A small network was trained on made-up records. Each row is its average activation on records with the value named, seen along a few directions.
Related values have similar rows: they may be neighbours, one step apart, or belong to one group.
In the rows, zero is written as 500.
Random noise pushes rows far along 16 fixed directions. That doesn't count. These rows show it; they differ only by the noise:
[330 457 626 631 555 450 305 507 452 557 307 404 478 638 639 498 508 596
 520 429 484 763 564 486 717 764 516 325]
[418 484 389 572 511 502 410 461 389 590 395 506 500 526 689 395 540 480
 670 502 346 318 443 595 545 577 569 580]
[695 336 542 822 515 269 545 568 638 641 718 405 554 538 503 352 497 631
 678 513 778 468 462 667 262 549 386 537]
[462 445 517 406 436 544 621 315 513 321 560 388 529 392 304 604 571 356
 275 604 632 124 573 294 408 439 698 470]
[528 326 391 350 705 315 430 652 618 421 689 563 543 462 460 482 419 606
 442 303 695 582 655 399 546 788 448 439]
[469 518 524 564 259 467 525 218 547 592 267 351 581 435 535 402 586 423
 526 795 859 423 386 321 722 605 384 430]
[581 739 592 235 561 276 670 682 556 401 748 509 464 352 301 195 698 700
 568 386 139 631 419 450 579 322 517 533]
[467 588 297 478 511 497 508 496 424 542 596 621 456 371 645 355 593 312
 524 319 212 483 483 587 506 233 334 642]
[408 554 802 660 364 452 440 534 552 576 535 432 509 493 608 263 712 658
 507 437 348 740 349 507 533 492 650 217]
[609 526 461 615 567 539 614 421 318 574 482 507 384 535 647 285 686 390
 690 497 270 603 521 572 586 396 553 460]
[662 553 847 680 557 369 661 539 511 271 420 398 443 687 519 554 647 478
 584 404 586 503 427 262 384 770 722 430]
[332 335 558 683 317 379 344 378 508 634 623 414 522 436 486 407 318 546
 446 567 740 518 609 481 673 609 370 346]
[503 364 525 509 484 579 467 440 399 428 423 513 422 337 529 411 222 391
 227 764 546 743 572 251 771 370 421 438]
[580 610 717 725 519 605 440 678 419 432 301 536 328 630 804 459 408 402
 296 448 287 974 389 475 506 411 508 437]
[290 533 442 236 576 666 403 289 359 353 313 539 674 228 490 602 576 207
 452 443 271 429 422 165 860 491 559 394]
[762 408 799 752 533 415 701 491 501 442 719 372 408 541 401 343 567 463
 427 497 618 711 547 426 423 463 609 263]
[718 461 590 731 554 475 519 655 584 454 576 397 474 533 564 477 458 434
 278 501 611 722 433 552 286 429 501 427]
[716 302 473 510 897 500 486 509 642 740 430 426 688 544 429 395 468 533
 490 365 600 282 335 814 367 461 350 700]


ZORIB, 9 values:
nup: [419 357 418 630 511 609 405 419 397 631 594 377 538 604 390 734 613 582
 705 555 461 280 656 816 213 463 696 531]
mizu: [480 452 346 377 402 594 551 407 660 448 314 378 733 205 332 416 697 422
 321 786 656 364 309 301 481 307 514 563]
gur: [464 294 320 418 687 745 489 322 330 624 296 741 455 375 733 307 516 456
 517 628 285 612 628 434 744 263 455 586]
tud: [342 428 323 331 372 657 348 608 587 620 502 544 480 461 589 325 487 701
 382 588 348 371 454 847 400 421 677 492]
mon: [437 497 550 571 511 472 665 455 464 418 662 620 422 429 534 439 604 482
 457 467 244 636 522 375 424 212 498 459]
vekub: [664 466 268 519 538 583 574 506 452 492 263 324 424 636 533 353 645 416
 371 677 540 275 439 672 370 619 708 583]
lipi: [609 443 441 513 475 602 523 463 546 471 366 476 436 498 729 369 772 362
 201 627 665 682 390 413 468 490 619 395]
deneb: [644 317 439 837 469 547 656 251 482 699 399 586 490 490 744 391 637 228
 743 635 648 584 444 463 547 389 301 414]
sib: [740 470 768 733 493 593 690 436 424 568 533 370 527 538 256 653 405 363
 550 637 458 381 378 567 370 247 537 517]
ZORIB is arranged as 3 separate groups.
Question: List the group mates of tud, in the order listed.
Answer: mizu, vekub
Question: List the group mates of mon, in the order listed.
Answer: deneb, sib

ZAMU, 9 values:
vod: [651 630 443 450 550 283 613 547 450 324 494 435 507 413 462 405 637 468
 724 586 469 654 470 237 667 673 485 535]
mib: [367 604 766 458 515 517 468 543 457 561 488 587 425 579 560 326 599 675
 539 269 125 624 454 577 563 401 583 485]
pade: [408 559 487 568 373 504 566 414 525 394 417 367 547 481 407 640 686 493
 605 656 480 264 499 442 339 457 650 530]
busa: [523 549 400 311 498 557 535 583 491 471 497 479 447 398 525 303 585 602
 300 720 310 392 411 480 482 383 773 474]
zav: [633 423 508 635 480 539 604 485 405 405 573 519 465 455 535 508 521 382
 647 604 504 520 490 424 436 482 618 456]
bok: [404 500 787 339 614 608 406 589 584 571 469 740 427 754 424 784  97 659
 330 160 545 358 559 643 432 560 376 660]
zolav: [289 204 669 570 621 681 232 588 541 491 370 579 549 531 683 567 359 495
 180 268 459 611 483 473 470 572 629 338]
geluz: [367 680 649 334 417 597 483 433 458 529 467 650 651 566 401 729 434 602
 844 397 379 136 330 507 495 630 611 544]
kare: [417 587 629 288 617 497 498 489 588 444 528 489 556 616 291 660 557 593
 440 226 516 415 581 532 487 646 545 462]
ZAMU is arranged as 3 separate groups.
Question: List the group mates of vod, in the order listed.
Answer: mib, kare
Question: List the group mates of pade, in the order listed.
Answer: zav, zolav
